A small network was shown many inputs. Here are its activations along a few directions, one row for each input.
In each table, some parts of the input vary, and every possible input appears once, in random order.
Descriptions start from the smaller parts, as in this example, which fits no table here: values(2) and (point or line(9) or (line(6) and ring(8))).
Shared parts are said once, and a part with two or three values counts as separate values.
In the rows, zero is written as 128.

Table:
r1: [ 79  78 119 107  77  98 120 136  81 149  82 149 127 177 137  76  90 149
 100]
r2: [ 60 100 152  89 106 154 189 120 129 145 102 107 146 145 171  71  94 105
 147]
r3: [136 139  79 155 213 176 174 130 127  82 186  82 146 107 139 232 149 120
 139]
r4: [126 145  93 128 190 180 135 135 103  78 173  85 139 104 135 210 152 133
 163]
r5: [ 87 110 151 115 130 125 183 114 151 163 115  88 133 130 173  36 100  92
 142]
r6: [203 130 161 141 127 130  72 117 183 147 146 145 134 128  99 133 164 114
 131]
r7: [164 182 105 141 145 165  76 107 162  81 155 146 132 103 124 191 170 176
 141]
r8: [115  95 118 176 101  85 155 149 128 182  68 115 113 137 131  20  77 125
  98]
r9: [ 72 150 148 145 143 161 177 108 135 114 150  92 105 126 194 138  90  73
 137]
r10: [202 162 139 131 152 152  84 126 172  97 170 136 131 107  74 169 173 162
 136]
r11: [155 132 141 100 159 137 154 152 101 113 176  90 140 153 103 154 155  96
 171]
r12: [165 176  94 170 156 164 117 111 181  94 166 146 137 109 130 212 176 167
 113]
r13: [161 133 128 122 204 164 144 151 110  84 189  83 141 114  84 180 164 118
 165]
r14: [ 91  83 124 141  83 116 161 153 106 158  56 131 124 150 132  54  79 138
 100]
r15: [197 155 155 109 112 118  88 127 164 131 153 144 129 146  96 153 158 141
 146]
r16: [164 128  51 180 172 131 164 154  93  78 145 139 128  73 111 204 155 146
  76]
r17: [ 70 107 128  86  69  74  81 136  71 153  58 138 116 162 102 101 117 157
  95]
r18: [103 124 167 108  82 124 119 108 190 183  84 168 130 137 169  76  92 145
 136]
r19: [ 96 133 111 186 115 119 158 139 111 125 103 135  77 122 157 114  84 105
  85]
r20: [ 82 147 161  67  66  81  50  75 160 169  82 173 123 151 128 120 124 159
 147]
r21: [ 52  97 140  66  97 140 148 107 111 139 136 119 149 166 172  92 101 109
 158]
r22: [ 41 130 145  49  84 118 110 110 103 142 116 114 143 152 135 112 118 113
 160]
r23: [192 120 113 131 129  94 139 172  62 114 129 132 127 132  69 131 140 126
 106]
r24: [ 91 116 159  88  71 106  85  82 166 175 108 183 126 165 167 101 106 157
 143]
r25: [196  94 117 169 141 108 131 156  80 129 121 132 128 115  71 112 145  95
  93]
r26: [126 134 168 138 102  93 110 110 211 208  98 148 118 119 174  45  95 133
 131]
r27: [157 133  67 156 156 132 126 155  70  66 132 136 125  71 111 185 153 156
 102]
r28: [102 181 163 162 113 132 109  97 188 148 129 163  92 125 186 127 103 121
 121]
r29: [194 120 102 153 165 119 135 169  71  79 145 132 130  80  57 157 154 144
 101]
r30: [159 107 143 132 179 145 145 133 121 113 165  90 149 137 109 132 160  64
 157]
Describe the family of inputs behind these rows. -> values(3) and (point or line(4) or line(5))
The inputs of r27 and r4 match in every part but the values(3) part. If r16 is changed in the same way as r27 into r4, which row does it become? -> r3
Which other rows does r21 become when the values(3) part takes its other values? List them by row number. -> r1, r24

Table:
r31: [ 74 109 187  42  73 119 100  89 144 171 119 138 148 179 148  89 124 105
 170]
r32: [ 75 153 178  82  82 137  75  81 214 176 103 144 134 156 171  85 108 165
 169]
r33: [ 73  94 163 132  93 132 168 123 130 169 103 115 114 178 175  53  75  79
 128]
r34: [109  97 105 168 130  89 193 176  70 148  71 100  98  97 122  35  75 106
  80]
r35: [ 99 152 103 134 206 196 193 133  86  50 200  70 126  98 154 212 141  79
 155]
r36: [238 164 111 208 173 125 104 138 175 111 156 152 115  79  95 169 163 138
  98]
r37: [189 104 103  89 107  90  76 174  26  87 122 147 141 140  13 167 178 171
 112]
r38: [ 62  59  83 136 130 104 191 150  61 154  83  87 136 141 146  81  94 105
 103]
r39: [145 172 128 125 164 180 137 112 178  94 186 120 143 121 150 196 152 143
 163]
r40: [128 158 157 131  56  65  58  97 182 182  80 202  99 140 146  92 101 159
 102]
r41: [215 148  88 160 194 171 114 135 142  66 186 133 155  79  88 228 197 159
 128]
Describe the family of inputs behind these rows. -> point or line(4) or line(6)
